A small network was shown many inputs. Here are its activations along a few directions, one row for each input.
Each table varies a few parts of the input and shows all the possible inputs, shuffled.
A made-up example of a description, with smaller parts first: one of 8 places around a ring, together with either a single point or one of 11 places along a line or (one of 2 separate values, together with one of 6 places along a line).
Shared parts are said once, and a part with two or three values counts as separate values.

Other details of the inputs shift rows strongly along two fixed directions, in all tables alike. That doesn't count.

Table:
R1: [-1  2  3  3 -2 -1  1 -1  2 -5  0  3]
R2: [ 1  0  5  0  0  1  0  0 -2 -4  5  4]
R3: [-1  3  0  2 -1 -2  3 -3  4  0  2  3]
R4: [ 1  5  1  0  3  0  1 -5  4  0  0  0]
R5: [ 0  1 -1  4  1  0  3 -2  2  2  3  2]
R6: [ 2  5  0 -1  3 -1  2 -3  5  1  2 -2]
R7: [ 3  4  0  1  4  2  2 -3  3  2  2 -1]
R8: [ 1  4  1  2  4  2  0 -5  1  2  1  0]
R9: [ 2  0  3  3 -1  1  4  3  3 -1  1  1]
R10: [ 0  0  4  5  0  2  1 -1  1 -3  0  3]
R11: [ 1  1 -1  3  0  1  3 -1  3  3  2  1]
R12: [ 4 -6 -3  2  2 -2  4  2  0 -3 -2  3]
R13: [ 0  3 -1  1 -1 -3  4 -2  5  1  3  1]
R14: [ 6 -1 -4 -1  7  0  3 -1  3  1 -3  2]
R15: [ 0  0  3  4 -1  1  1  0  1 -2  1  2]
R16: [ 0  1  3  2 -2 -1  2  1  3 -2  0  0]
R17: [ 3  4  1  1  3  3  1 -2  3  4  0 -1]
R18: [ 2  5  1 -1  3 -1  2 -2  5  2  1 -3]
R19: [ 2  1 -1  2  0  1  4  1  4  4  2  0]
R20: [ 1  2  5 -2 -1 -1  0  1  0 -6  4  4]
R21: [-26  -7   4 -10 -19  19 -43   0 -26  18 -46  -5]
R22: [-20 -10  -2 -12 -17  22 -40   0 -24  24 -51   2]
R23: [ 1 -1  2  4  0  0  3  2  1 -1  2  0]
R24: [ 2 -5 -4  0  0 -4  3  2  1 -5 -4  2]
R25: [ 4  3  1  1  4  2  3 -1  5  4  1 -2]
R26: [ 3  1  5 -3 -2  0  2  3  2 -4  4  2]
R27: [ 2  1  4 -3 -1 -1  1  1  1 -5  5  3]
R28: [ 0  2 -1  0 -3  0  2  1  4  4  0  0]
R29: [ 3  4  1  2  4  2  1 -3  3  2  1  0]
R30: [ 3  0  4 -1 -1  1  1  3 -2 -3  5  2]
R31: [ 0  3 -1  0 -2 -1  3  0  4  3  1  1]
R32: [ 1  1  4 -3 -2 -1  0  2  0 -4  3  2]
R33: [ 3 -2 -5 -2  0 -2  3  0  4  1 -5  5]
R34: [-1  1  3  2 -3 -1  1  0  2 -3 -1  1]
R35: [ 4  0  5 -1  0  2  2  2  0 -3  5  4]
R36: [ 6 -5  0 -3  2  0  3  3 -1 -5  0  7]
R37: [ 3 -1  4 -2 -1  2  1  4 -1 -2  4  2]
R38: [ 2  5  0  0  4 -1  2 -4  4  0  2 -2]
R39: [ 5 -3  1 -5  0 -2  2  2  0 -6 -2  7]
R40: [-37 -32 -48   6  13 -37  -4   9 -49  -8  35 -59]
R41: [ 0  1  5 -2 -1  0 -1  0 -1 -6  3  4]
R42: [ 2  1 -1  2  0  0  4  0  3  3  3  0]
R43: [ 5  0 -5 -3  5 -2  2 -2  4 -1 -3  1]
R44: [ 3  4  0 -1  3  0  2 -1  5  2  1 -3]
R45: [ 1  2 -1  3  1  0  3 -1  3  2  4  2]
R46: [ 2  0  5  0  0  1  0  1 -2 -4  5  4]
R47: [ 0  3  0  1 -2 -1  3 -1  5  2  1  2]
R48: [ 0  0  2  1 -2 -1  2  3  3 -2  0 -1]
Description of these inputs: one of 2 separate values, together with one of 4 places along a line, together with either a single point or one of 5 places along a line.
Question: Change only the choice among 2 separate values in R40. List by row number the other rows that result.
Answer: R34
Question: Start at R37 and move only the place on the line of 4, one step at a time. The first step leads to R9. Which rows follow, in order?
Answer: R19, R25
Question: Change only the place on the line of 5 in R27. List by row number the other rows that result.
Answer: R20, R26, R32, R41
Question: Change only the place on the line of 4 in R39. List by row number the other rows that result.
Answer: R24, R33, R43
Question: Change only the choice among 2 separate values in R44. List by row number the other rows that result.
Answer: R25

Table:
R49: [ 33  14  27   3  -7  18  17  -2  43  -3 -20  48]
R50: [ -9 -10  -3 -11  -3   5 -20   4 -21   4 -18  -6]
R51: [-14  12 -18   0  11   9 -18 -18  -3  37 -20 -27]
R52: [  6  -2 -10   7  20 -30  32   5  -2 -29  61 -17]
R53: [-19 -12  -3   0 -12   2 -18   5 -22   4 -11  -9]
R54: [-17  -2  11  -7 -10   6 -26   3 -26  -3  -2 -11]
R55: [ -7 -12  -7 -11  -1   4 -19   0 -17   2 -21  -1]
R56: [-21  -6   3   0 -14   4 -19   5 -20   2  -9  -7]
R57: [34 21 39 -2 -3 23 12 -3 35 -6 -5 44]
R58: [  2  13 -37  23  29 -31  41 -12  23   9  46 -36]
R59: [-10 -16 -17  -5  -7  -1 -13   3 -15   9 -26  -2]
R60: [  7 -10 -19  12  14 -31  38   8   6 -24  46 -12]
R61: [-23  -5  10   0 -18   4 -22   5 -21   1  -4  -9]
R62: [ 38  14  22  -8   2  17  15  -4  39  -2 -20  46]
Question: What do these inputs look like to the network?
Answer: one of 2 separate values, together with either a single point or one of 6 places along a line
Question: Changing only the choice among 2 separate values turns R54 into R61. The same change can be made to R57. Which row results?
Answer: R53
Question: Change only the choice among 2 separate values in R59. List by row number the other rows that result.
Answer: R62
